These are the activations of a small network on made-up records, seen along a few directions, one row for each record.
After each row come some of the record's fields: SUR, SAZ, VIP, DUFAZ, FADAL.
A field that a record lacks is left out.
The largest differences between rows may come from other fields.
Strong random noise was added to every row along 11 fixed directions; ignore it. To show where, here is one row again and again, with new noise each time:
[  56 -133 -133 -243 -163 -183   30   85 -321   52   40  -38 -123  162
  -22  -58 -149  198 -197  116  -86  140  181   60  153   86 -220  -57
   77 -255  -37 -180 -139]
[-104  231  165 -124  115  336 -232  221  -33 -188  206 -190  -76 -261
 -215 -124  158 -465  184 -105 -610   48  -83 -404 -177  -74  -47   11
 -107  329 -105  -82   62]
[  39  326  258 -528  671  263   90  233   -2 -103   77  130 -442 -278
  -12  294  172 -539   42  246 -291   44 -323 -208  125 -271   49 -105
  112  459  139 -439  361]
[ -76    3    0   87  -69 -114 -246  -38  288  142   16  225  259  -16
 -121 -201  -26    2  -12  135   30  419   30 -111   40  126  -35  202
   39  -33  -66  240 -167]
[ -16  -20   51  334 -374   63 -197  137  169    3   92 -208  199  -21
 -329 -112  -44   85  548 -152 -253  -35  193  -82 -119   62  -28  -49
 -176  -86 -316   53 -205]
[  26  136 -115 -194   94  -42 -105  -94  132 -115 -258  -55 -192 -173
 -280  241 -164   63  177  -13   66 -445  -82 -118  -30  105  128  -33
  143 -142  -26 -247  -48]
[ 692   88  634 -115 -104 -342  357  451  265   17  333  104  193 -500
  127  381   50 -437  598 -412  268  199   -6  170  115  298 -481  -25
   59   75 -161 -215  590]
[ 173 -265  295 -248  183 -123   28  179  -58  333  107 -243 -288   35
  -67 -281 -426   87  256  213 -554  242  288   60  662  -93 -227 -362
   99 -245 -161 -115 -259]
[ 370 -135  456   79 -113   34   39  295  291  503  179 -141   19 -106
  102  -88  302 -424  333 -125 -100  327    3  262  396  145  -42   37
 -125  546 -224  -52  365]
[ 131 -201  214   -4  285 -153 -137   41  179   -3  108  -27  163   -3
  -67   39 -574  150  442   30 -166   57   86   32  493 -145 -344 -431
  204 -452 -157   55 -143]
[  34 -210 -243  -61  538  156 -400   17 -318 -234  -56 -121 -123  220
  239 -107 -707  -77 -472  177 -211  165 -233   33  601 -244 -641 -300
  357 -291   42   38  -12]
[  27  -41  102 -185   63 -163  167  104  -26  -52  243  250  199  136
  -21  431   46  186  323   76  148   28   40  125   71 -182  -80 -298
   38 -153  -45 -258  125]
[ 184   23  176 -730 -230 -582  569   74 -217    6  214  289   19  -45
 -134  616  237  369  297  -45  349 -243  273  105 -143  177   77 -205
   80 -356   40 -575  129]

[ 194   -7  139 -429  241  -49  410  257 -780 -173  201  209 -308   40
  443 -182  -53 -230 -759  232  102  460  -28   90  148 -101 -474    8
  131  -77  284 -157  239] : SUR: mut / SAZ: zel / VIP: kupa
[-431  -40    0   81  409  297  -89   55 -399 -443  105  196   96  478
 -125   36 -228  287   55  481 -107   32  -44 -157   53 -513 -169 -470
  147 -437   61   96 -315] : SUR: tola / SAZ: gosa / VIP: zizu / DUFAZ: nute / FADAL: tipu
[ 189   89  121  155 -210  119  415  644 -249   93  455  -63 -415 -100
  191 -217   -3 -231   40  225 -650  859  209   29    9 -228 -370   94
 -301  282 -114 -242  -63] : SUR: gek / SAZ: rov / VIP: kupa
[ 211  109  284  201   -5   65 -220  277   67  -77  -61 -104 -172 -358
 -228 -567 -448 -312  114   97 -258  372   44 -254  143  218 -410  173
  118 -205 -180  217 -242] : SUR: tola / SAZ: gosa / VIP: zizu / DUFAZ: nute / FADAL: tipu
[-340 -147  294  -32  415  268  110   46 -355  -74  318  350  277  495
  180  -62  315   10 -140  412   48  342  -61   59  135 -484   50 -360
  -23   68  167  194   45] : SUR: mut / SAZ: rov / VIP: kupa
[  30   -6 -429  530 -122  171 -553 -200  411 -260  -90  -28  582   16
   74  486  -27 -130  108 -524  476 -409 -462  153 -150   52 -108   80
   10  225 -176   92  430] : SUR: tola / SAZ: bovis / VIP: zizu / DUFAZ: zabi / FADAL: tipu
[-181 -132 -260 -199  319 -158 -398 -414  -89 -235   74  116  437  -13
  279 -152 -383   16 -650 -220  -20  120 -111 -215   78  -31 -332  -16
  234 -313  176  431  -33] : SUR: mut / SAZ: nalo / VIP: kupa
[  16   54 -192 -587  142 -387  139 -173  141  124  277  192  -41 -388
  254  190  -91  -38 -376 -133 -320  345   -3 -169   -9   28  -29  186
   63  111  166 -163   78] : SUR: fudus / SAZ: bovis / VIP: vunos
[ -37  -13 -104 -404  343   98  -48  115 -118   97  337   31 -132   29
  304  236  127 -292 -271   46 -441  304 -204   22  238 -303 -103 -114
  -21  477   61 -320  309] : SUR: fudus / SAZ: gosa / VIP: zizu / DUFAZ: zabi / FADAL: tipu
[ -38 -181  266 -518  156    1  -26 -315 -251   56  -71 -177   28  -48
  -12 -126  221 -115 -244 -253  126 -570  -57  -70  141  211  309 -147
  127   49  116   53  140] : SUR: mut / SAZ: zel / VIP: kupa
[-202   -2  -26  -64  318  -25   -4 -100  333    6 -208   17 -117  211
 -292  392 -159  376  566  296  -75 -393   10  -46  185 -212  273 -400
  182 -286    8 -140 -295] : SUR: tola / SAZ: nalo / VIP: zizu / DUFAZ: zabi / FADAL: pep
[ 190   80  517  154  -78  349  296  278   43   31  196 -120   25  -96
 -188  394  529 -232  900 -205  171 -539  -70  218  -93 -239  368 -347
 -311  429 -260 -412  478] : SUR: liki / SAZ: gosa / VIP: kupa
[ -32 -195  119   64   21 -247   20 -119  464  278  433  131  408  -97
   78  248 -141  236  548 -196 -236  167  161  120  190 -301  110 -283
 -188  -14 -190  -18  -22] : SUR: tola / SAZ: bovis / VIP: zizu / DUFAZ: nute / FADAL: tipu
[ 112   63  -44 -111   74 -257 -147   36  389  210   17 -147 -147 -270
  -23 -194 -413  -23  104  -19 -611  379  204 -203  167   46 -237   99
   38 -115  -85   62 -251] : SUR: fudus / SAZ: nalo / VIP: zizu / DUFAZ: nute / FADAL: pep
[-261 -110  173   17  167  173 -502 -308  288  193  -32    5  393   63
 -173 -377  153 -134   -7    1  -57   -3  -95 -202  156   46  286   19
   40  175  -67  419  -98] : SUR: fudus / SAZ: rov / VIP: zizu / DUFAZ: nute / FADAL: tipu
[-107  -42  158 -166  139  144 -126 -149 -196 -145 -180 -211  -22   49
 -188  -99   99  -26  -29  -74   10 -465  -19 -159   15  128  141 -168
  137 -108   56  123  -56] : SUR: gek / SAZ: nalo / VIP: pima
[-528 -434 -370  592   34  743 -735 -326 -304 -131 -228 -617  195  702
  -40 -439  -22   91 -279  -98 -275 -593 -226   32  193 -220  193 -325
  -38  114 -120  494 -267] : SUR: mut / SAZ: lufoz / VIP: kupa
[ 130   87 -551  181  226  178  -64   55 -132 -314  124   34  -24   -2
  563  502 -229 -203 -425 -231   98   42 -401  240  -21 -435 -419   -3
  -67  291   65 -278  548] : SUR: liki / SAZ: bovis / VIP: kupa
[-134  176 -207  282  273  143  -50  -27   52 -194 -454  317 -221  161
    0  -38 -183   47 -353  484  464   90 -271   -5  -32  -56    1  222
  199 -126  212  173 -165] : SUR: liki / SAZ: lufoz / VIP: kupa
[ -13 -190 -181  457 -286   33 -215 -119   56 -209  207   40  674  130
  288  233  151  -63 -143 -487  401  -24 -235  195 -196  155 -219   82
  -34  120  -41  327  326] : SUR: tola / SAZ: nalo / VIP: vunos
[-320   39 -373 -227 -230 -270  153 -139 -101  -62   84  162   28  181
  -63  273   95  468 -109   65  -98  -53  201 -115 -349  -45  168   27
  -59 -231  101 -151 -292] : SUR: tola / SAZ: nalo / VIP: zizu / DUFAZ: nute / FADAL: tipu
[ 150  -35 -165  -68  308  -24 -103  -87 -517 -601 -251 -103  -61  -45
  267  -14 -527  -92 -613 -172  335 -287 -218  -90   74  169 -600  -73
  410 -577  285  196   89] : SUR: gek / SAZ: nalo / VIP: pima
[-445   40 -643 -185 -103   82 -767 -599  -15  -94 -652 -341  -46  133
 -337 -418  -49  124 -721 -102  -93 -576  -91 -445 -245  451  308  384
  213 -121  118  341 -425] : SUR: fudus / SAZ: zabuf / VIP: zizu / DUFAZ: zabi / FADAL: tipu
[ 172    4   32  243 -174   71  144  176 -147 -222  -52 -305 -133  -63
   23   24 -161  -20  207 -240  -40 -275   52   61  -89   54 -202  -89
  -55 -111  -62  -18   13] : SUR: gek / SAZ: lufoz / VIP: kupa
[ 150 -111 -111  -83 -204 -170   14 -127  -12  -61  -27 -114  117  -75
  -92  300 -137  211  203 -327  243 -518   22  121    2  124   29 -152
   21 -225 -137 -226   82] : SUR: mut / SAZ: bovis / VIP: kupa
[ -42 -126  -73  343  -99  150  215  269 -161  334   46  374 -211  434
   58 -200  118  205 -195  777  179  814   56  413  236 -246   44   97
 -121  157  -33  -94 -144] : SUR: tola / SAZ: zabuf / VIP: vunos
[ -62  135 -217  384  -23  409 -326  134  -47  -68 -233 -207 -184  171
  -29 -213   79 -250 -197  116 -139  100 -143  -24  -98  -53 -106  193
  -80  285  -63   85   45] : SUR: tola / SAZ: nalo / VIP: zizu / DUFAZ: zabi / FADAL: tipu
[ 248 -520 -418  -30 -159 -493 -457 -408   -5   78 -227 -240  321  120
  303 -156 -748  278 -634 -402  309  -86  -22  211  555  525 -574   42
  449 -598  -13  379 -109] : SUR: gek / SAZ: gosa / VIP: zizu / DUFAZ: nute / FADAL: pep
[-272 -151  855 -543  715  395   63 -185 -246    9 -214  294  -72  194
 -475 -112  521 -162  151  603  534 -532 -327 -133  424  110  700 -451
  478   -6  212  113  -31] : SUR: tola / SAZ: gosa / VIP: vunos
[ 175  371  143   40 -176 -320  426  331  -69 -576  177  405   95 -373
  -92  280 -263   85  241  -16  290  237  113 -250 -531  109 -461  138
   67 -552   50  -52  -94] : SUR: liki / SAZ: gosa / VIP: kupa
[  45 -152 -434 -305 -322  -96   25  104 -420  -34  350 -148  -85   47
  195  273    9   51 -402 -225 -309  123    4  115   -7   39 -251    8
  -66  169  -74 -433  154] : SUR: tola / SAZ: bovis / VIP: vunos
[ 120  -36  560  107   29  103  298  419  167  191  538  351  301   57
   75  262  503 -267  531  152   71  582  -58  221  149 -187  -27 -165
 -138  472 -133 -103  368] : SUR: tola / SAZ: bovis / VIP: vunos
[  21 -278  534   49   39 -129   26  -47  377  279  389  217  686  152
  160  195  416  -89  409 -225  257  136  -60  202  236   -1  113 -228
  -11  224  -74  275  312] : SUR: gek / SAZ: lufoz / VIP: zizu / DUFAZ: nute / FADAL: tipu
[ 206 -250  -27   16  113 -159 -393 -326  747  634  121  -46  414 -232
  330   72   66 -290    4 -428  -31  184 -203  301  488   66  161  126
  -74  650 -140  147  457] : SUR: fudus / SAZ: zabuf / VIP: vunos
[ 199  201  795  112   54   12  328  127  -88 -281 -415  137  -73 -204
 -398 -349   72 -122  346  187  693 -333   67 -212 -186  459   34   56
  274 -538  119  352 -146] : SUR: fudus / SAZ: nalo / VIP: kupa
[  -4  -41 -401  -67  120 -431   53 -188  411  268  -58  308  -56   -5
  177  283 -376  388 -146  214    5  373   55  213  191 -115   12  102
   54 -103   75  -88 -156] : SUR: tola / SAZ: zel / VIP: vunos
[ 433  260   69 -373 -165 -318  232  285  -46 -100 -235 -119 -495 -404
  -56   -6 -124 -282 -212  -75   29   70   35 -201  -90  614 -388  380
  282 -154   97 -194   29] : SUR: mut / SAZ: nalo / VIP: zizu / DUFAZ: nute / FADAL: tipu
[  -2  -50  186 -345 -377 -330  220 -125 -272   15  253   93  242 -205
  -56 -278  157  109 -156 -253   56    9  308 -188 -278  302   71  131
  -71 -266   36   85 -140] : SUR: fudus / SAZ: rov / VIP: kupa
[ -25  116 -361  397   78  -41  265  202 -118 -251 -123  331  -44  554
  186  472 -184  454   87  424  416  153   19  378 -113 -475 -309 -178
   -4 -332   87 -195   26] : SUR: tola / SAZ: zel / VIP: zizu / DUFAZ: nute / FADAL: tipu

Which values does each new row have?
[-280 -187   -8 -151  -19  -53   29 -256  -98  -83  221   70  450  245
   78  223  296  211   34 -223  117 -309   -5    0 -127  -94  241 -246
  -39  -39   86  131   35] : SUR: gek / SAZ: lufoz / VIP: kupa
[  62   57  196 -189 -161 -460  187   31  270   72   18  100   91 -131
 -172   20 -106  239  352  -21  -45   96  302 -157  -87  248  -48   33
   85 -378   -5   88 -279] : SUR: fudus / SAZ: lufoz / VIP: zizu / DUFAZ: nute / FADAL: tipu
[ 178  117  126 -215  121 -147  305  326  -58  201  151  342 -334  -48
   46   38  -68  -13    9  480  -47  602   74  125  207 -207 -144   26
   -3   39  -16 -365   24] : SUR: fudus / SAZ: gosa / VIP: zizu / DUFAZ: nute / FADAL: tipu
[  50  221  -35  179  108  196   40  319   21  161  -55  -14 -458  -60
  213 -388   17 -375 -366  338 -408  740   -9  -83   22 -103 -215  383
 -116  395   92   64  -23] : SUR: fudus / SAZ: nalo / VIP: zizu / DUFAZ: nute / FADAL: tipu
[ 124 -146  148  244   48   92  276   36  100  368 -510  122 -313  509
  -86  211  217  293  232  551  766 -254  -65  542  396    1  375 -136
  122   30    3 -155   42] : SUR: tola / SAZ: gosa / VIP: zizu / DUFAZ: nute / FADAL: tipu
[-195   26 -288   27 -341  -30 -105 -289  158  373 -427 -162 -270   43
 -178 -255  284  162 -276   52   19 -214  130  -41 -198  310  557  418
 -136  196   39   72 -269] : SUR: tola / SAZ: nalo / VIP: zizu / DUFAZ: nute / FADAL: tipu
[ -78 -145 -215 -231  250 -505 -166 -569  517  203  120  427  482 -305
  308  111 -350  174 -341 -230  221  177 -110   -6  169  -15  123  134
  104 -118  138  276  -11] : SUR: mut / SAZ: zel / VIP: kupa
[ 151 -243  -66   53  255   96  -78   58 -151  -79   21 -220  -62  250
  110  255 -449  140  186  -33  -51 -284  -82  284  495 -310 -324 -505
  142 -203 -138 -246  130] : SUR: mut / SAZ: bovis / VIP: zizu / DUFAZ: nute / FADAL: tipu
[-392  209 -137   67   78  373 -502   38 -211 -500  218 -193  222  -68
 -137 -324  -38 -287 -177 -183 -693  113  -61 -611 -422 -173 -267   58
  -95   30  -38  292 -162] : SUR: fudus / SAZ: bovis / VIP: zizu / DUFAZ: nute / FADAL: tipu
[ -42 -152  217 -236  246  139 -277  -71 -114 -343  138 -464  182 -129
  -65   25 -131 -260  165 -492 -425 -532 -128 -333  159  174 -217 -380
  270 -136   15  192   15] : SUR: gek / SAZ: nalo / VIP: pima
[-355  443 -166   52  399  804 -134   54 -461 -653 -395 -158 -569  -47
 -191  -30  262 -462 -427  201  -54 -574 -494 -412 -502 -142  263  139
   40  351  260  -89   65] : SUR: liki / SAZ: nalo / VIP: kupa
[-102  244 -358 -647   31 -179   96  -39 -334 -228  -84   36 -532 -274
 -221    9 -266  142 -419  205 -346  -13  103 -377 -228  114  -29  174
  152 -270  151 -406 -304] : SUR: tola / SAZ: bovis / VIP: vunos
[  -3  302 -220  123   26  214  295  431 -361 -251  195  320 -285  113
   78  219   25    4  -62  432  -10  463  -15   89 -237 -516 -235   19
 -222  114   -2 -466  125] : SUR: liki / SAZ: bovis / VIP: kupa
[  -7 -142 -103 -450   11 -109   -4 -300 -212 -100  -45 -283 -133 -190
  -71  149 -187  134 -120 -349  -80 -724  -23  -91   50  153  195 -187
  113 -186   21 -220  -53] : SUR: gek / SAZ: rov / VIP: kupa
[ 412  195 -114 -165 -140 -412  489  258  -68  142  -66  117 -485 -251
  230  116 -174   43 -198  109   45  399  219  190  -26   91 -280  268
  -38  -86  110 -347   77] : SUR: gek / SAZ: nalo / VIP: pima
[  96 -268  106  235 -438  153   59  211 -322   72  369 -333  214  272
  112   14  282   -3  224 -339 -155  -53  160  261    7  -87 -125 -233
 -290  170 -242 -121  221] : SUR: gek / SAZ: bovis / VIP: zizu / DUFAZ: nute / FADAL: tipu
[ 323  119   46  169 -387 -172  360  379 -158   40 -116   39 -234   86
   97   -4  133  -14  -91  116  276  324  159  211 -165  255 -310  287
  -48  -47    6 -100   92] : SUR: fudus / SAZ: nalo / VIP: zizu / DUFAZ: nute / FADAL: tipu
[ -74  197  326 -641   96 -387  273 -257  373  111  129  308  120 -499
 -200  248  273   20  266 -149   71 -208   88 -318 -249  189  509   88
   27   25  125  -87   -9] : SUR: liki / SAZ: gosa / VIP: kupa
[-351 -105   12 -501  176    7  315  -20 -438  140  122  466 -231  382
 -180   52  302  380 -222  776  111  251   69   32  135 -203  426 -204
  116 -114  185 -288 -302] : SUR: tola / SAZ: gosa / VIP: vunos
